A small network was shown many inputs. Here are its activations along a few directions, one row for each input.
Each table varies a few parts of the input and shows all the possible inputs, shuffled.
Descriptions start from the smaller parts, as in this example, which fits no table here: one of 5 places around a ring, together with either a single point or (one of 2 separate values, together with one of 4 places along a line) or one of 11 places along a line.
Shared parts are said once, and a part with two or three values counts as separate values.

A family of inputs:
x1:   4   2 -22  10 -18  42 -22  -3   0  14  30  -7  25 -34 -33   5   3  -4  -9
x2: -17   1 -33 -41   0  11  -9 -25   9  -1  26  -6  11 -18 -34 -10 -16  27 -46
x3: -15  -5  -8 -50  17 -31  16 -23   4 -14  -8   0 -10  13   7 -15 -19  20 -25
x4:  16   8   8  53 -17  33 -18  23  -9  14   9   0  12 -14  -4  15  21 -23  28
x5:  -3  -6  22 -10  17 -40  22   4  -2 -12 -29   6 -22  32  33  -4  -3   0  12
x6:  30   5   7  42 -20  27  -4  12  -8  11   5  -6  18 -19   2   8   9 -34  32
x7:  18   1  29  39  -2 -12   9  21  -4   1 -24   6 -10  15  31   8  12 -25  39
x8:   4   4  30  47   3  -5  -2  32  -6   4 -20  11 -17  22  23  15  24 -12  37
x9: -32  -6  -6 -45  21 -29   5 -12   3 -14  -5   5 -19  20  -1  -8 -11  35 -32
x10:  19   0 -21   4 -20  34  -9 -12   3  13  24 -10  29 -38 -24  -3  -4 -14  -5
x11: -21  -6  27  -3  21 -37  10  17  -2 -12 -27  11 -32  40  25   5   7  16   7
x12:  -3   0 -33 -45  -2   5   3 -34  10  -2  20 -10  16 -20 -25 -16 -25  14 -39
What is each input in this table made of?
> one of 2 separate values, together with one of 6 places around a ring
Change only the choice among 2 separate values in x6. List by row number the other rows that result.
> x4

A family of inputs:
x13: -15  10 -27 -11  -2  17 -15 -12  14   7  21   1   5 -13 -29   0  -3  23 -34
x14:   0  12  -8  39 -15  33 -26  17  11  18  17   6   5 -15 -22  12  18   2  -3
x15: -18  -9 -21 -42   4   8  -5 -18  -4  -5  21  -9  10 -10 -27  -8 -12  21 -31
x16:  34  -8   6  -5  -8  -4  23 -14  -9  -3  -9 -14  19 -12  18 -10 -18 -37  24
x17: -23  -5 -18 -22   1  19 -19  -7  -7  -2  23  -5  13 -14 -31   2  -4  18 -27
x18:  13  -3  14  38 -13  28 -13  20 -17   7   6  -5  15 -14  -3  13  16 -25  31
x19:  -2  13  34  54   4  -7  -3  40   1   3 -19  13 -28  34  19  20  27   1  29
x20: -11  -1  40  44   8  -3  -9  45 -22  -6 -16   6 -19  33  17  22  26  -6  36
x21:  26  -4  10  24 -11  15   2   5 -18   3  -2  -7  17 -14  13   4   4 -36  37
x22:  30   4 -14 -20  -6 -13  26 -30  15   0  -5  -9   9 -11  12 -20 -26 -15  -5
x23:  10   8 -24 -32  -1  -8  15 -32  12  -3   5  -6   9 -11  -3 -19 -22   2 -23
x24:  -9  -4   1  26 -11  36 -30  21 -12   8  21   1  13 -17 -23  14  17  -2   5
x25: -12   8 -23   7  -7  24 -25   0  14  14  22   5   5 -16 -30   5   6  21 -27
x26: -23 -15  20 -22  21 -32   6   7 -11 -15 -20   9 -23  25  22   0   4  14   2
x27: -37 -10   6 -41  25 -28   4  -1  -7 -19  -8   4 -22  30  -1  -3  -6  33 -20
x28: -14   1  10 -11  17 -38  12   1  13  -5 -24  14 -29  27  25  -3   2  18  -7
x29:  -1   2  24  19   9 -31  13  16  10  -1 -30  14 -28  28  34   5  11   1  18
x30:  21 -11  -6 -32  -3  -8  21 -28  -6  -9  -1 -14  15 -13   8 -16 -25 -20   4
x31:  42   5  -1   4 -13 -10  28 -17  12   4 -12  -9  12 -11  18 -12 -17 -33  15
x32: -29   2  -2 -33  21 -34  10  -6  12 -10 -10  11 -28  30   2  -6  -5  37 -27
x33: -21  -7 -14  -4  -4  27 -29   4  -8   3  26   0  12 -18 -32   8   6  17 -19
x34:  35  12   3  35 -14  10   8   2   5  12  -7  -1  11 -12  15  -1   3 -32  28
x35:   2  -6 -16 -44   2  -5  10 -29  -8 -12   9 -12  15 -12  -6 -15 -22  -1 -17
x36: -10   6 -30 -32   1   5  -1 -22  16   4  17  -4   3  -9 -26 -11 -11  25 -38
x37:  25  12   4  50 -17  23  -7  16   7  17   1   2   9 -13   0   9  16 -21  21
x38: -11 -12  33  10  13 -24   6  22 -13 -10 -26   8 -22  27  31   9  13  -4  27
Changing only one part turns x17 into x13. The same change can be made to x27. Which row results?
> x32
What is each input in this table made of?
> one of 2 separate values, together with either one of 4 places along a line or one of 9 places around a ring

A family of inputs:
x39: -49   3  -6 -27  22 -17 -18  -1   4 -21   1  17 -18  22 -12   4  -9  33 -34
x40:  48  12 -10  44 -30  42  -6   0   3  18  19  -8  32 -36 -13   6  -1 -43  22
x41: -31  -3  11  36   4  18 -36  30  -2  12   1  18 -11   0  -8  22  30  17   8
x42:  15   3 -20   5 -28  42 -20 -12  -7  -3  31 -12  36 -47 -24   0  -4 -29  -4
x43:  30   7  31  47  -6   1  13  24 -13  12 -15  -6 -11  14  22   8  19 -11  42
x44:  20   7  27  22   0 -21  20   8  -7  -8 -28  -5  -6  17  37   5  -1 -29  35
x45:   8 -18  10 -37  13 -48  37 -16   4  -5 -29  -2 -19  18  38 -21 -12   5   5
x46:  -4  11  17  51  -5  16 -18  40 -11   7   4   9 -13  15   1  16  33   0  20
x47:   5   2 -34 -40  -9  34  -4 -29  -3  -1  39 -22  29 -29 -47 -10 -14   5 -30
x48:  26  -7  18  -3   8 -34  35  -5  -5   0 -32   0 -15  19  47 -15   1 -20  38
x49: -52  -6   6   2  18   9 -31  15   5   6  -3  18 -11   2 -26  14  21  41 -16
x50:  10   3 -49 -58  -8  -3  16 -46  26  -2  24 -13  18 -19 -23 -24 -41   5 -51
x51: -27 -14   0 -43  20 -40  10  -7   6 -14 -13   6 -12  22   7  -5 -21  25 -35
What is each input in this table made of?
> either one of 4 places along a line or one of 9 places around a ring
Which of the alternatives is x43?
> one of 9 places around a ring

A family of inputs:
x52:  -8 -10 -10 -35   3  -8   6 -16   3  -3   6  -9   2  -3 -10  -8  -8  17 -24
x53:  11   6 -39 -31 -19  41  -5 -29  -3   1  45 -23  36 -40 -48 -11 -26  -2 -31
x54:  -8  -3  18  22   7   4 -12  21 -21  -1  -2   2   0  15   4  16  18  -3  20
x55:  23   4   7   8  -5 -16  19 -12   8  -1 -19  -5   2   2  22  -3 -11 -22  21
x56:  12  -4  10  -9   5 -15  15  -6  -8 -10 -14  -4  -1   9  21  -3  -7 -19  17
x57:   8  10  12  47 -13  18 -13  24   8  11   3   6  -8   1   0  13  23  -7  18
x58:  -6   2  21  39  -3  18 -11  32  -8   7  -2   2  -5   8  -6  20  13  -4  22
x59: -22 -19 -12 -21   3   5 -22 -10  -8  -3   9   7   6 -19  -8  -1   1  13 -12
x60:  -8   4 -17 -29  12  -8  10 -16  11   4   3   2 -10   9  -7 -14  -8  24 -19
x61:  -7  -6  23   2   7  -4   2  16 -24 -14  -6  -1  -6  13   8   5   9  -6  19
x62: -11  14 -13 -13   9 -16  -1 -12  17  -2  -4  11 -13   4   1  -5 -11  25 -31
x63:   0  -9  20  -5   6 -15   8   6 -22 -17  -9  -7  -3  17  14  -2  -3  -6  15
x64: -13  14 -12  -8   6 -14   6   2  28   2  -2  10 -20  21 -11  -4  -4  26 -31
x65: -21 -17 -10 -31   5   1  -9 -11  -4  -4   8  -2   9 -12  -9  -2  -6   8 -18
x66:  18  12  -2  40 -11  12  -6  11   8  17  -6   8   6 -13  12   4  20 -18  16
x67:  32   0   4  23 -12  -3  11  -1  13  12 -11   4   6 -12  16  -4   0 -23  16
What is each input in this table made of?
> either a single point or one of 6 places along a line or one of 9 places around a ring
Start at x63 and move only the place on the ring of 9, one step at a time. The first step leads to x56. Which rows follow, in order?
> x55, x67, x66, x57, x58, x54, x61
